Each row below holds a small network's activations on one input, seen along a few directions.
Each table varies a few parts of the input and shows all the possible inputs, shuffled.
Descriptions start from the smaller parts, as in this example, which fits no table here: line(4) and (point or ring(9) or (values(3) and ring(5))).
Shared parts are said once, and a part with two or three values counts as separate values.
In the rows, zero is written as 128.

A family of inputs:
r1: [112 106 129 121 141 135 133 105 141 126 152]
r2: [125 110 154 142 126 140 112 158 150 143 120]
r3: [113 114 159 143 138 139 145 152 144 142 112]
r4: [122 107 123 133 108 124 122 105 121 107 159]
r5: [108 121 101 131  96 137 135 115 118 109 164]
r6: [193 210 100 148 141 125 150  56 134 128 120]
r7: [117 117 125  94 116 114 115 139 126 116 118]
r8: [125 115 126 111 168 107 126 159 117 128 118]
r9: [128 108 147 147  95 138 105 146 129 134 126]
r10: [123 127 102  99  94 127 128 153 100 122 139]
r11: [117 124 133 145  82 138 120 150 122 145 142]
r12: [118 114 157 156 156 126 117 160 139 148 117]
r13: [189 218  90 125 146 126 127  91 111 133  92]
r14: [116 108 130 141 173 109 142 122 132 123 148]
r15: [131 111 119 101 106 124 114 141 103 119 129]
r16: [104 102 127 129 156 130 168 104 138 126 136]
r17: [115 112 153 141 106 129 107 143 149 134 118]
r18: [180 224 131 162 130 141 121  89 128 148  94]
r19: [108 111 128 127 122 126 126 103 141 105 150]
r20: [116 114 130  95 150 124 154 145 119 126 111]
r21: [129 115 127  94 137 128 121 154 125 126 124]
What is each input in this table made of?
Answer: values(3) and (point or line(6))
Changing only the values(3) part turns r13 into r18. The same change can be made to r7. Which row results?
Answer: r17

A family of inputs:
r22: [153 183 102 121  68 165 147 103 107 160 110]
r23: [135 186 122 215 119 120 119 102 130 134 131]
r24: [138 203 109 160 107 132 151 143 103 146 100]
r25: [ 74  63 130 120 121 146 167 204 128 136 114]
r26: [195 195  67 107  88 123  94 102  97 102 153]
r27: [ 82  68 175 172 133 118 137 155 163 116 177]
r28: [132 114 174 124 112 146  54 177 149 141  95]
r29: [120  73 170 114 127 144  70 189 151 130  96]
r30: [179 185 111 120  86 140  78 123 102 145 113]
r31: [171 174 132 121 144 127 174  89 122 131  67]
r32: [106 105 195 167 109 152  99 124 183 144 138]
r33: [ 93  62  83  41 126  92 102 119 103  57 161]
r34: [168 161 142 169 162 111 146  53 153 122  99]
r35: [ 63  56 102  82 118 100 133  56 140  66 201]
r36: [152 168 119 173  82 157 120  67 130 139 140]
r37: [ 92  80 168 103 108 172 142 173 153 149  94]
r38: [179 190 118 117 250 110 132 114 133 141  90]
r39: [108  74 183 142 119 136 123 152 188 134 153]
r40: [ 67  69  79  35 105 115 165 105 104  67 157]
r41: [ 94  47 140 116 144  99 105 211  83 134 167]
r42: [151 180 123 159 248 121 169  60 165 148 117]
r43: [158 193 108 114 228 138 200 101 141 158  87]
r44: [102 129 178 114  91 157 128 171 148 144  91]
r45: [173 188  57 102  72 149 163  88 100 120 151]
r46: [ 67  34 150 163 143 113 136 155 113 139 198]
r47: [ 49  56 128 110 128 124 174 192  76 135 153]
r48: [172 173  70 158  85 145 132  45 118 102 183]
r49: [111  63 151 116 126  82  99 211 143 149 129]
r50: [163 197 117 161 127 106  76 156  96 136 104]
r51: [194 171 138 122 166 101 106 100 116 117  71]
What is each input in this table made of?
Answer: values(3) and (point or line(4) or line(5))
Changing only the values(3) part turns r35 into r33. The same change can be made to r36. Which row results?
Answer: r30
Which other rows does r36 become when the line(5) part takes its other values? List them by row number.
Answer: r23, r34, r42, r48
Which other rows agree with r43 in the values(3) part? List them by row number.
Answer: r22, r24, r25, r31, r37, r40, r44, r45, r47

A family of inputs:
r52: [106  73 109 105 171 121 147 140 104 108 134]
r53: [160 168 170 118 139 130 116 190 115 173  43]
r54: [ 84  71 105 119  79 116 105 101 116  92 215]
r55: [110  81 153 126 120 144  90 224 142 143 116]
r56: [187 224  98 160  88 143 113  28 141 116 128]
r57: [152 150 112  90 184 112 178 114 102 128  88]
r58: [169 188 191 196 152 153 106 123 179 170  61]
r59: [ 48  42 129 114 179  98 152 112 135  92 183]
r60: [ 54  46 188 174  95 162 125 199 158 153 127]
r61: [137 118  73  85  57 124 102 136 105 101 183]
r62: [182 195  80  83  83 118 129 105  76 126 117]
r63: [146 181 126 167 188 116 172  64 163 134 141]
Changing only one part turns r61 into r62. The same change can be made to r55. Which row results?
Answer: r53
What is each input in this table made of?
Answer: values(3) and line(4)
Which other rows does r56 become when the values(3) part takes its other values? List them by row number.
Answer: r58, r63

A family of inputs:
r64: [122 101 106 119 114 128 132 134  95 106 165]
r65: [160 198 108 156 161 144 179  72 134 145 120]
r66: [100 108 170 136 130 129 138 146 130 136  99]
r67: [181 182 112 128 175 101 110  75 129 112 107]
r68: [104 111 134 101 149 139 123 165 135 129 117]
r69: [120 102 185 166 148 136  92 163 156 164 126]
r70: [115 102 117  96  94 125 137 106 137 102 169]
r71: [120  84 115  96 121 135 135 132 119 125 136]
r72: [105 110 122 109 134 102 140 163 114 133 136]
r73: [191 221 115 141  91 143 110 116 115 150  90]
r74: [119 102 159 164 134 130 122 172 159 139 105]
r75: [ 99 115  94 125  86 124 117  92 115  94 168]
What is each input in this table made of?
Answer: values(3) or line(9)
A walk changes only the line(9) part. It starts at r75 and steps to r70. List the rest of the walk in order.
Answer: r64, r71, r72, r68, r66, r74, r69
